Each row below holds a small network's activations on one input, seen along a few directions.
Each table varies a few parts of the input and shows all the possible inputs, shuffled.
Descriptions start from the smaller parts, as in this example, which fits no table here: one of 6 places along a line, together with either a single point or (one of 2 separate values, together with one of 5 places around a ring) or one of 11 places around a ring.
Shared parts are said once, and a part with two or three values counts as separate values.

Other details of the inputs vary at random and push rows far along two fixed directions, the same in every table; ignore that.

A family of inputs:
x1: [-12   8 -18  11  10   1  -4  -3   7 -11   6 -11  -6   4]
x2: [ -7  -1  -4  -3 -15  -9  15   5   1  22  -6  -6   0   7]
x3: [-12  10 -23   5   1  -6   4  -4   5  -5   5 -18  -5  13]
x4: [ 10  -8  20  -6  -2  11   2   7  -2   7  -9  11   8 -13]
x5: [ 13 -19  46 -10 -17   2   3  17 -17  22 -10  15  32 -15]
x6: [-21   9 -35   1   4  -1  11  -7  18  13   7 -29 -18  19]
x7: [-12 -10  16  -8 -15 -15  15  11   0  42   0 -22  21   9]
x8: [-10   0   2  -7  -5  -6  11   7   9  36   1 -19  -2   6]
x9: [ -2   1 -13   0   3  -1   7 -11   3  -8   2   2 -17   0]
x10: [ 15 -17  51 -12  -1 -12   2  12 -16  24   0   2  22 -25]
x11: [ 14   6   3   5   5  13 -12  -4 -12 -36  -5  23   3 -11]
x12: [  9 -13  20 -11  -2   5   6   6  -8   3  -7  10   4 -15]
x13: [  9  13   6  15  18   6 -21  -5  -5 -36   7  16   0 -14]
x14: [ -3 -19 -53 -16 -11  -5 -14   1  23  18  -6 -18 -29  53]
x15: [ 14   6   8  11   6   5 -12 -13 -11 -35   5  27   7  -8]
x16: [ -6  -8  27  -9 -19 -14  12  15  -4  44  -1 -13  21   4]
x17: [ 12   3   6   5  25   2 -13 -15 -10 -39  11   9   0 -15]
x18: [-16   9 -29   7  -3   1   5  -3  14   1  -2  -4 -18   9]
x19: [ 17   6   5  10  16  10 -11 -14  -3 -32   3  25  -4 -13]
x20: [-12   7 -25   4  -2  13  -1   2  10  -9  -6   2 -14   3]
x21: [  0  16 -10   7   4  -2  -6  -5  -2 -19   6  -1  -5   4]
Each input here is: either a single point or (one of 4 places along a line, together with one of 5 places along a line).
Which other rows does x12 become when the place on the line of 5 takes its other values? List them by row number.
> x4, x5, x11, x20

A family of inputs:
x22: [-11 -12  -5 -12   0 -10   1  10   7  29   1 -26  -3   8]
x23: [-17   3 -35  -6  -6 -13   7  -6  11   5   6 -28 -17  29]
x24: [-24  14 -44  12  -3   4   5  -5  17  -4   1 -12 -16  20]
x25: [ 12 -12  30  -2  -4  -6  -9  20 -12  14  -6  -2  28  -7]
x26: [  4 -28 -12 -22 -24   3   6  14  10  35 -20   1 -10  20]
x27: [ 22  -7  38  -2   4  -4  -8  -4 -16  -6   6  18  22  -8]
x28: [-21  17 -36   5  -7   4   3  -3  18  11   1 -17 -11  27]
x29: [  8  -8  33  -9 -10  -3  15   4 -17  14  -4   6  20 -20]
x30: [-13  23 -28  14   7  22  -4 -14   2 -47   4  10 -15  -2]
x31: [-13   0  -3  -9  -3   5  23   7   8  25  -6 -18  -7  -4]
x32: [ 13 -14  37  -5   4  -2  -5   7  -5  21   2   3  17 -13]
x33: [ 22   6   9  14  19   4 -18 -21 -15 -54   9  29   5 -13]
x34: [  6  -5  33   1  -9  -5  -1  18  -9  15  -7  13  19 -18]
x35: [ 20   4   9  14  29  11 -23 -16  -7 -50   7  25   0 -21]
x36: [  0  20 -28  14  20   8 -11 -16  10 -39   7   7 -29  -4]
x37: [ -8  -1   1  -6 -16 -15  19   4   0  31  -3 -11  -4   5]
Describe the family of inputs behind these rows.
> either a single point or (one of 3 separate values, together with one of 5 places along a line)
Which other rows does x24 become when the choice among 3 separate values takes its other values? List them by row number.
> x33, x35
Which other rows does x32 become when the place on the line of 5 takes its other values? List them by row number.
> x22, x31, x35, x36
Which other rows does x37 become when the place on the line of 5 takes its other values? List them by row number.
> x23, x27, x29, x33
